A small network was trained on invented records. Each row is its activation on one of them, seen along a few directions.
After each row come some of the record's fields: TAZ, VEL, FABUZ, PIV, GEB, MAKUV.
Not every record has every field; a missing one is written missing.
Other fields move the rows too, some of them a lot.
In the rows, zero is written as 500.
Random noise pushes rows far along 2 fixed directions. That doesn't count. These rows show it; they differ only by the noise:
503 341 524 371 569 566 520 424 488 457 481 551 504 539 489 425 348 561 346 434 398 615
547 321 579 490 428 422 475 462 543 522 513 518 640 658 420 453 573 567 479 454 517 525
631 337 539 467 482 513 547 468 486 507 461 496 503 494 454 509 465 538 344 469 494 494
678 339 535 485 473 519 568 479 475 516 446 479 476 451 453 540 470 527 316 480 511 459

689 557 395 432 610 739 531 404 338 519 375 380 209 236 630 623 319 445 263 568 477 423 -> TAZ=meva, VEL=gama, FABUZ=muso, PIV=sol, GEB=lag, MAKUV=zepi
661 278 474 499 394 356 603 436 496 650 549 504 544 550 491 505 574 534 415 531 546 515 -> TAZ=koziv, VEL=missing, FABUZ=missing, PIV=nom, GEB=rilad, MAKUV=gulet
615 442 490 570 497 432 607 489 512 588 493 513 496 494 493 504 490 544 436 517 550 503 -> TAZ=meva, VEL=zeniv, FABUZ=muso, PIV=kazer, GEB=nur, MAKUV=zepi
472 469 521 368 521 532 441 459 496 412 500 487 508 531 559 415 446 509 485 417 445 522 -> TAZ=dif, VEL=missing, FABUZ=missing, PIV=suru, GEB=nur, MAKUV=zepi
208 507 491 489 547 406 424 462 606 486 610 658 684 767 479 381 441 624 729 479 431 770 -> TAZ=meva, VEL=zeniv, FABUZ=tofig, PIV=sol, GEB=lag, MAKUV=gulet
472 519 491 572 438 422 456 491 534 571 520 500 580 603 489 527 572 550 640 540 547 545 -> TAZ=meva, VEL=gama, FABUZ=muso, PIV=sol, GEB=lag, MAKUV=gulet
527 633 453 588 419 497 417 454 449 618 467 424 458 513 530 557 586 425 646 599 532 456 -> TAZ=meva, VEL=gama, FABUZ=tofig, PIV=danev, GEB=lag, MAKUV=lom
712 294 512 512 397 367 610 485 505 608 534 463 541 505 479 537 582 516 414 494 588 457 -> TAZ=koziv, VEL=missing, FABUZ=missing, PIV=nom, GEB=rilad, MAKUV=gulet
618 483 566 594 503 481 584 621 524 487 461 444 521 391 424 572 574 478 445 457 602 359 -> TAZ=meva, VEL=zeniv, FABUZ=muso, PIV=nom, GEB=nur, MAKUV=lom
445 535 451 444 492 539 353 359 431 581 507 446 483 610 593 426 525 473 598 548 464 560 -> TAZ=meva, VEL=gama, FABUZ=muso, PIV=danev, GEB=lag, MAKUV=lom
335 572 481 468 498 515 391 449 527 484 535 522 559 602 494 450 530 457 589 485 470 524 -> TAZ=meva, VEL=zeniv, FABUZ=tofig, PIV=danev, GEB=lag, MAKUV=lom
686 549 480 597 329 419 442 459 462 626 496 390 489 516 525 622 685 489 590 621 614 371 -> TAZ=dif, VEL=missing, FABUZ=missing, PIV=sol, GEB=lag, MAKUV=zepi
379 621 534 503 500 551 404 543 514 457 503 439 530 509 490 510 596 418 604 492 539 424 -> TAZ=meva, VEL=zeniv, FABUZ=tofig, PIV=danev, GEB=lag, MAKUV=lom
565 566 483 498 617 619 637 592 438 433 432 470 340 249 501 580 370 438 331 499 485 436 -> TAZ=meva, VEL=zeniv, FABUZ=tofig, PIV=nom, GEB=nur, MAKUV=lom
517 575 520 525 406 513 353 457 441 570 487 348 512 546 534 526 723 401 586 556 594 360 -> TAZ=meva, VEL=gama, FABUZ=muso, PIV=danev, GEB=lag, MAKUV=lom
503 486 438 434 589 545 503 397 456 539 474 494 437 532 573 423 406 542 433 496 443 580 -> TAZ=meva, VEL=gama, FABUZ=muso, PIV=kazer, GEB=nur, MAKUV=zepi
399 552 542 575 445 364 493 617 640 435 598 610 632 611 391 519 568 594 663 486 519 565 -> TAZ=dif, VEL=missing, FABUZ=missing, PIV=noga, GEB=gim, MAKUV=gulet
495 328 506 466 410 303 506 457 577 555 609 645 652 708 460 414 510 592 585 499 475 665 -> TAZ=boto, VEL=missing, FABUZ=missing, PIV=sol, GEB=rilad, MAKUV=gulet
419 445 414 355 705 589 619 411 483 452 506 631 396 454 555 393 206 557 323 466 326 712 -> TAZ=meva, VEL=zeniv, FABUZ=tofig, PIV=kazer, GEB=nur, MAKUV=zepi
438 449 516 463 523 463 453 427 506 529 531 522 590 663 543 384 522 577 535 487 498 603 -> TAZ=meva, VEL=zeniv, FABUZ=muso, PIV=kazer, GEB=nur, MAKUV=zepi
482 608 475 584 461 506 505 562 486 497 487 504 435 450 496 567 478 476 570 566 504 481 -> TAZ=meva, VEL=zeniv, FABUZ=tofig, PIV=suru, GEB=gim, MAKUV=gulet
604 521 469 615 470 467 577 539 496 566 477 495 460 416 492 621 471 548 494 563 573 484 -> TAZ=meva, VEL=zeniv, FABUZ=muso, PIV=sol, GEB=lag, MAKUV=gulet
450 600 523 466 548 597 417 454 503 464 468 457 476 503 527 496 481 463 523 487 482 444 -> TAZ=meva, VEL=zeniv, FABUZ=muso, PIV=danev, GEB=lag, MAKUV=lom
583 574 433 613 412 408 631 581 526 565 507 554 425 381 461 592 454 526 579 587 474 536 -> TAZ=dif, VEL=missing, FABUZ=missing, PIV=nom, GEB=rilad, MAKUV=zepi
589 446 521 632 421 386 578 566 535 596 519 497 571 512 460 522 577 545 537 498 597 504 -> TAZ=meva, VEL=zeniv, FABUZ=muso, PIV=nom, GEB=vefed, MAKUV=zepi
535 340 569 522 436 350 453 442 541 583 559 503 697 732 506 384 659 575 562 464 605 527 -> TAZ=meva, VEL=zeniv, FABUZ=muso, PIV=kazer, GEB=nur, MAKUV=zepi
642 536 521 581 586 558 693 662 543 409 449 541 381 225 425 647 373 534 333 477 538 376 -> TAZ=meva, VEL=zeniv, FABUZ=muso, PIV=noga, GEB=gim, MAKUV=gulet
379 537 478 403 576 616 471 462 486 415 503 541 441 493 547 448 369 484 480 471 414 572 -> TAZ=meva, VEL=zeniv, FABUZ=tofig, PIV=suru, GEB=gim, MAKUV=zepi
723 482 617 745 425 393 617 737 591 469 471 444 570 350 340 697 702 518 449 468 734 216 -> TAZ=meva, VEL=zeniv, FABUZ=muso, PIV=noga, GEB=gim, MAKUV=gulet
373 567 440 344 753 710 568 502 444 387 453 541 333 321 572 439 188 464 365 429 331 632 -> TAZ=meva, VEL=gama, FABUZ=tofig, PIV=nom, GEB=nur, MAKUV=lom
515 640 440 492 649 647 649 608 481 397 452 561 270 205 506 607 268 489 366 530 430 483 -> TAZ=meva, VEL=gama, FABUZ=tofig, PIV=noga, GEB=gim, MAKUV=gulet
513 385 521 454 556 447 493 414 494 534 525 527 572 633 538 378 487 569 459 465 506 570 -> TAZ=meva, VEL=zeniv, FABUZ=muso, PIV=kazer, GEB=nur, MAKUV=zepi
560 529 491 495 427 497 486 488 482 538 501 455 467 475 537 540 519 463 547 522 500 495 -> TAZ=dif, VEL=missing, FABUZ=missing, PIV=danev, GEB=lag, MAKUV=lom
428 518 417 477 578 532 569 487 475 541 516 566 429 460 561 446 322 528 507 500 415 693 -> TAZ=meva, VEL=gama, FABUZ=tofig, PIV=nom, GEB=vefed, MAKUV=zepi
583 517 501 519 376 467 496 527 492 506 497 460 472 477 505 554 585 475 517 526 549 421 -> TAZ=dif, VEL=missing, FABUZ=missing, PIV=suru, GEB=gim, MAKUV=zepi
727 473 458 648 377 446 594 593 475 567 437 419 411 293 409 654 638 487 398 604 624 289 -> TAZ=dusik, VEL=missing, FABUZ=missing, PIV=nom, GEB=vefed, MAKUV=lom
455 562 517 466 612 583 564 556 478 427 468 492 443 379 492 505 403 460 421 467 463 495 -> TAZ=meva, VEL=zeniv, FABUZ=muso, PIV=nom, GEB=nur, MAKUV=lom
514 497 534 485 535 524 482 508 482 472 465 487 498 470 502 492 458 478 454 458 488 453 -> TAZ=meva, VEL=zeniv, FABUZ=muso, PIV=suru, GEB=biva, MAKUV=gulet
591 340 495 551 429 359 585 471 532 589 558 547 585 580 444 498 595 529 473 521 560 524 -> TAZ=meva, VEL=zeniv, FABUZ=tofig, PIV=nom, GEB=rilad, MAKUV=gulet
398 505 465 315 646 639 461 432 509 352 465 558 441 416 539 413 302 484 438 448 343 590 -> TAZ=loda, VEL=missing, FABUZ=missing, PIV=sol, GEB=lag, MAKUV=lom
387 416 561 400 555 518 396 433 527 435 522 513 611 663 526 352 485 540 518 389 462 554 -> TAZ=meva, VEL=zeniv, FABUZ=muso, PIV=suru, GEB=nur, MAKUV=zepi
588 411 536 376 590 666 540 501 468 354 434 464 388 350 522 498 359 484 258 390 445 426 -> TAZ=koziv, VEL=missing, FABUZ=missing, PIV=suru, GEB=gim, MAKUV=zepi

Here are new rows. What are their fields?
503 382 522 470 541 448 455 422 501 511 527 506 604 655 521 388 568 542 457 450 548 520 -> TAZ=meva, VEL=zeniv, FABUZ=tofig, PIV=kazer, GEB=nur, MAKUV=zepi
587 387 435 517 461 412 598 482 499 622 515 509 498 493 511 466 478 551 463 493 488 585 -> TAZ=koziv, VEL=missing, FABUZ=missing, PIV=nom, GEB=vefed, MAKUV=zepi
682 538 349 540 417 454 685 454 434 664 473 550 310 366 574 596 328 566 493 643 443 618 -> TAZ=dif, VEL=missing, FABUZ=missing, PIV=sol, GEB=rilad, MAKUV=zepi
550 420 479 484 512 474 574 459 457 546 523 524 482 507 526 488 473 509 442 536 501 561 -> TAZ=meva, VEL=zeniv, FABUZ=tofig, PIV=nom, GEB=rilad, MAKUV=gulet
461 503 448 457 470 407 503 414 507 582 553 555 532 631 563 405 475 571 608 542 431 653 -> TAZ=dif, VEL=missing, FABUZ=missing, PIV=kazer, GEB=nur, MAKUV=zepi
541 542 495 590 415 437 423 455 479 575 520 450 538 599 509 559 639 509 596 595 603 450 -> TAZ=meva, VEL=zeniv, FABUZ=tofig, PIV=sol, GEB=lag, MAKUV=zepi
451 571 517 426 595 659 458 521 477 419 451 425 434 374 526 516 442 425 443 442 488 427 -> TAZ=meva, VEL=zeniv, FABUZ=muso, PIV=danev, GEB=lag, MAKUV=lom
493 474 496 530 404 327 481 447 542 595 572 528 603 698 517 431 609 563 637 541 514 584 -> TAZ=dif, VEL=missing, FABUZ=missing, PIV=kazer, GEB=nur, MAKUV=zepi
700 419 426 513 572 546 673 479 438 537 443 494 342 307 525 565 390 496 233 529 516 465 -> TAZ=meva, VEL=zeniv, FABUZ=tofig, PIV=kazer, GEB=nur, MAKUV=zepi
467 596 558 582 420 445 422 541 529 530 512 446 583 574 446 535 699 436 652 544 608 379 -> TAZ=meva, VEL=zeniv, FABUZ=tofig, PIV=danev, GEB=lag, MAKUV=lom
409 443 614 477 507 470 403 527 558 433 511 469 667 633 457 414 601 502 578 388 530 449 -> TAZ=meva, VEL=zeniv, FABUZ=muso, PIV=suru, GEB=nur, MAKUV=lom
611 688 507 529 461 615 487 567 460 456 381 338 371 291 503 647 542 389 494 530 519 274 -> TAZ=dif, VEL=missing, FABUZ=missing, PIV=danev, GEB=lag, MAKUV=lom
359 563 578 458 532 577 260 454 497 437 491 374 627 643 525 421 658 420 614 440 541 396 -> TAZ=meva, VEL=zeniv, FABUZ=muso, PIV=danev, GEB=lag, MAKUV=lom
678 355 510 521 484 470 597 478 464 567 492 477 491 456 507 525 518 511 380 503 565 471 -> TAZ=meva, VEL=zeniv, FABUZ=muso, PIV=nom, GEB=rilad, MAKUV=gulet
302 661 524 549 492 496 362 494 551 476 534 482 580 626 477 469 607 444 710 511 501 485 -> TAZ=meva, VEL=zeniv, FABUZ=tofig, PIV=danev, GEB=lag, MAKUV=lom
472 478 570 601 337 362 373 520 584 557 547 468 690 714 450 476 756 503 743 481 627 429 -> TAZ=meva, VEL=gama, FABUZ=tofig, PIV=suru, GEB=gim, MAKUV=zepi
519 508 483 458 541 578 498 473 439 467 461 464 412 443 553 489 440 465 404 492 484 463 -> TAZ=meva, VEL=zeniv, FABUZ=tofig, PIV=suru, GEB=nur, MAKUV=zepi
368 531 525 463 687 585 556 591 575 335 521 625 487 431 469 471 280 603 436 408 424 609 -> TAZ=meva, VEL=zeniv, FABUZ=muso, PIV=noga, GEB=gim, MAKUV=gulet
389 555 456 463 530 554 427 429 493 499 505 518 509 555 511 457 468 468 530 505 446 558 -> TAZ=meva, VEL=zeniv, FABUZ=tofig, PIV=danev, GEB=lag, MAKUV=lom
316 575 468 386 569 610 407 452 479 438 506 535 456 546 578 406 387 489 577 482 391 618 -> TAZ=meva, VEL=gama, FABUZ=tofig, PIV=suru, GEB=gim, MAKUV=zepi
448 357 512 490 460 376 561 513 564 530 579 577 613 621 445 422 523 589 490 455 493 628 -> TAZ=koziv, VEL=missing, FABUZ=missing, PIV=nom, GEB=vefed, MAKUV=zepi
